Each row below holds a small network's activations on one input, seen along a few directions.
In each table, some parts of the input vary, and every possible input appears once, in random order.
Descriptions start from the smaller parts, as in this example, which fits no table here: one of 3 separate values, together with either a single point or one of 9 places along a line or (one of 5 places around a ring, together with one of 6 places along a line).
Shared parts are said once, and a part with two or three values counts as separate values.

Other details of the inputs shift rows strongly along three fixed directions, in all tables alike. That doesn't count.

Rows:
row 1: -.67 .18 .10 .14 -.44 .18 .13 -.34 -.11 .12 -.20 -.10 -.19
row 2: .36 .15 .14 .26 .39 -.01 -.14 .24 .15 -.42 .05 -.34 -.06
row 3: .38 -.26 -.09 -.29 -.22 -.50 .29 .29 .67 -.42 -.53 .24 .08
row 4: -.34 -.12 -.10 .14 -.32 .15 -.06 -.11 -.13 .57 -.18 .04 .39
row 5: -.45 .34 -.36 .09 -.66 .33 .11 -.28 -.07 .03 -.34 -.28 -.34
row 6: .35 -.53 -.10 -.33 .13 -.09 .00 .03 .12 .39 .31 .24 .08
row 7: .02 -.32 -.10 .02 -.18 -.15 .06 .33 .27 .27 -.06 .11 .08
row 8: .32 -.34 -.20 -.13 .05 -.25 -.20 .08 .17 .29 .02 .24 .21
row 9: .22 .16 -.33 .01 -.42 -.12 .12 .09 .33 -.47 -.80 -.30 -.21
row 10: -.07 .37 .25 .24 .12 -.22 .05 .10 .09 -.57 -.01 -.17 -.16
row 11: -.17 -.44 .06 -.09 -.34 -.20 -.03 .21 .37 .45 -.17 .33 .29
row 12: .10 .10 .34 -.08 .59 .25 -.10 -.33 -.56 .04 .61 -.05 .15
row 13: -.24 -.22 -.19 -.16 -.32 .07 -.25 -.04 -.15 .61 .22 .10 .03
row 14: -.11 .26 .16 .12 .10 .24 .12 -.14 -.22 -.15 .29 -.18 -.32
row 15: .41 -.10 .11 -.08 .40 -.21 -.12 .07 -.11 -.06 .25 .16 .37
row 16: .60 -.21 -.26 -.26 -.16 -.43 .26 .25 .42 -.35 -.69 .09 .30
row 17: -.20 -.02 .08 -.35 .29 .25 -.11 -.26 -.36 .30 .33 .35 .08
row 18: .35 .12 .08 .30 .29 -.01 -.03 .29 .18 -.44 .22 -.31 -.13
row 19: .06 .19 .21 .15 .33 .03 .13 .01 -.12 -.55 -.12 -.17 -.19
row 20: -.46 .51 .13 .34 .08 .19 -.05 -.17 -.36 -.18 -.04 -.14 -.20
row 21: -.60 .33 -.23 .35 -.65 .16 .05 -.06 -.11 .04 -.29 -.19 -.29
row 22: .38 -.01 .45 .05 .92 -.04 -.12 .22 -.09 -.21 .59 .15 .16
row 23: -.15 .37 .01 -.04 .13 .23 .11 -.17 -.22 -.23 .31 -.13 -.31
row 24: -.11 -.52 -.14 -.37 -.09 .18 -.22 -.31 -.15 .93 .22 .33 .19
Description of these inputs: one of 4 places along a line, together with one of 6 places around a ring.
- Changing only the place on the ring of 6 turns row 16 into row 17. The same change can be made to row 4. Which row results? => row 22
- Which other rows does row 24 become when the place on the line of 4 takes its other values? List them by row number. => row 2, row 8, row 9
- Which other rows does row 24 become when the place on the ring of 6 takes its other values? List them by row number. => row 1, row 6, row 12, row 14, row 19
- Which other rows does row 8 become when the place on the ring of 6 takes its other values? List them by row number. => row 10, row 13, row 15, row 20, row 21
